Each row below holds a small network's activations on one input, seen along a few directions.
In each table, some parts of the input vary, and every possible input appears once, in random order.
Descriptions start from the smaller parts, as in this example, which fits no table here: values(2) and (point or line(9) or (line(6) and ring(8))).
Shared parts are said once, and a part with two or three values counts as separate values.
(in the rows, 128 means zero)

Other details of the inputs vary at random and push rows far along two fixed directions, the same in every table; ignore that.

A family of inputs:
x1: [122 122  68 104  87  94 181 168 113  86 177 106 122 128]
x2: [134 103 206 176 166 160 116  87 142 202  90 143 109 124]
x3: [140 116 159 119 143 143 146 120 120 136 127 128 129 131]
x4: [109 117 126 135 108 124 171 158 132 131 121 113 112 134]
x5: [152 123 156 122 165 137 118 108 156 156 131 105 134 132]
x6: [107 162  69 103 103 112 157 153 184 146 145 143 114 114]
x7: [121 124  89 141 105 105 153 144 104 129 165 137  95 117]
x8: [106 139 138 136 150 146 114 106 193 159  98 138 131 120]
x9: [152 183  67  90 107 108 141 121 161 132 163 158 143 121]
x10: [140  78 145 143 118 106 149 169  52  73 151  59 117 153]
x11: [ 95  82 127 187 106  98 120 174  46  74 130 102  85 134]
x12: [141 164 151 132 132 147 119 112 170 170 102 161 132 137]
x13: [164 174  95  97 128 123 125 103 163 151 156 149 157 126]
x14: [133  94 195 149 144 144 144 125 118 140 106  93 123 145]
x15: [126 141 161 160 150 142  98 112 129 141  85 138 134 144]
x16: [127 136  90 101 128 128 147  96 186 136 150 128 167 105]
x17: [161 101 183 137 138 135 100 156  36 104 104  98 116 158]
x18: [121 108 172 143 130 142 145 155 103 125 107 128 108 140]
x19: [124 142  49 118 114 107 131 101 156 131 179 154 147  86]
x20: [132 186  72  98  94 110 142 135 166 139 149 165 133 127]
x21: [126 148 111  93 122 136 160 124 169 156 142 158 136 113]
x22: [146 144 130 129 145 127  99 102 128 123 124 129 149 134]
x23: [138 141 153 120 139 158  89 109 128 141  95 147 142 128]
x24: [129 113 133 155 119  96 102 166  38  55 134  89 113 162]
x25: [141  84 217 185 185 167  82  62 131 166  89 123 134 122]
x26: [107  69 184 166 136 125 126 153  77  93  99  75 122 155]
x27: [130 131  91 110 121 100 147 153 125 110 160 103 111 131]
x28: [153  92 231 140 202 186  89  62 158 178  76 130 171 129]
x29: [121 180  86 114 117 123 116 108 178 141 128 164 150 120]
x30: [147 131 146 142 147 143 130  80 165 182 135 155 124 101]
x31: [108 134  79 104  83 100 174 183 103  89 163 137 108 128]
x32: [137  92 187 140 159 144 117 108 105 113 102 113 135 130]
x33: [115 149  89 112  96 120 114 156  98  96 124 144 124 130]
x34: [123 107 180 174 150 155 127 110 140 189  99 151 103 125]
x35: [126 124  92 113 136 106 116 132 132 104 157  98 143 120]
x36: [ 98 148  98 107 113 138 147 125 176 142 121 164 138 107]
x37: [109 112 174 145 169 150 101 104 162 156  93 116 131 140]
x38: [117 145 111 126 109 134 111 147 102 112 104 145 120 130]
x39: [144  86 150 134 124 110 141 169  37  71 149  83 113 148]
x40: [110 139  87 116 103  92 152 172 125 107 152 111  99 131]
x41: [ 92 142  92 116 108 134 159 120 195 147 121 144 143 112]
x42: [118 128 136 150 145 148 109  76 172 170 124 157 135 102]
x43: [105 125 130 119 120 132 135 134 142 117 120 145 134 121]
x44: [126 136 127 116 134 123 134 138 154 141 138 116 117 131]
x45: [155 128 143 141 152 143 125  78 159 180 144 150 135 103]
x46: [116  84 152 154 104 105 158 185  61  78 130  73  98 155]
x47: [100 117  89 119 104 109 159 145 130  95 147 110 132 127]
x48: [132 178  78  84  88 130 138 144 147 140 136 172 126 119]
x49: [133 172 101 101 105 145 134 137 156 159 114 176 124 119]
x50: [137  91 202 152 186 150  87  93 135 143  91  89 137 139]
x51: [ 95 150  54 126  94 108 137 118 169 138 158 168 126  91]
x52: [155 158 154 106 135 160 113 107 151 167 107 164 134 125]
x53: [169 125 159 122 136 140 106 131  77 119 123 123 130 143]
x54: [112  84 145 142 118 107 131 172  45  56 132  91 109 144]
x55: [103 159  55  93 114 108 135 128 183 126 158 133 138 107]
x56: [142 141  83 103 111 118 107 142  89  91 144 130 143 123]
x57: [154 141 128 129 150 127  94 100 123 122 133 123 159 134]
x58: [112 115  88 116 110 107 157 136 128  89 152 105 138 123]
x59: [145 118 144 149 115  99 119 174  37  74 138  91 102 169]
x60: [151 126 172 124 160 164  85  95 122 143  90 142 147 132]
Each input here is: values(2) and line(5) and (point or ring(5)).
Question: The inputs of x59 and x20 match in every part but the line(5) part. If x55 is changed in the same way as x59 into x20, which row does it become?
Answer: x37
Question: The inputs of x45 and x7 match in every part but the line(5) part. If x16 is changed in the same way as x45 into x7, which row does it become?
Answer: x47
Question: Which other rows does x47 become when the values(2) part takes its other values? List them by row number.
Answer: x14
Question: Which other rows does x6 become when the ring(5) part takes its other values? List them by row number.
Answer: x4, x12, x18, x49
Question: List by row number the other rows that have the line(5) part and the values(2) part in common with x58.
Answer: x22, x25, x32, x50, x60
Question: Which other rows does x22 become when the line(5) part takes its other values? List them by row number.
Answer: x15, x24, x29, x57

A family of inputs:
x61: [137 129 185 131 143 162 119 124 131 158  86 143 120 137]
x62: [105  68  95 143 110  72 152 180  54  36 173  45 111 139]
x63: [151 151  84  93 137 113 106 107 133 104 159 124 163 121]
x64: [112  96 164 156 149 145 138  98 160 157 114 125 133 116]
x65: [138 170  66 100 111 123 118 105 151 132 151 169 155 107]
x66: [143 133  66 124  88  75 130 181  38  61 183 106 103 139]
x67: [131 175  63  96 106 124 115 121 149 135 146 172 137 105]
x68: [163 107 238 152 172 170 118 107 123 178  82 120 120 153]
x69: [ 93  62 180 192 131 111 124 177  47  78 104  71  87 160]
x70: [140 145 109  89 127 127 140 127 148 117 141 120 150 130]
x71: [141 129 176 128 141 157 129 115 138 154  98 140 137 136]
x72: [ 90 156  53 102  99 121 166 118 213 161 156 171 128  84]
x73: [127 133 186 141 141 157 114 130 134 150  76 137 121 150]
x74: [122 172  81 114 110 124 105 124 146 130 127 162 138 122]
x75: [127  95 174 159 155 140 144 105 155 170 124 115 117 121]
Question: The inputs of x67 and x72 match in every part but one. If x65 is changed in the same way as x67 into x72, which row does it become?
Answer: x64
Question: What is each input in this table made of?
Answer: values(3) and (point or line(4))
Question: List by row number the other rows that have the values(3) part in common with x70.
Answer: x61, x68, x71, x73
Question: Which other rows does x70 become when the values(3) part takes its other values? List them by row number.
Answer: x62, x63
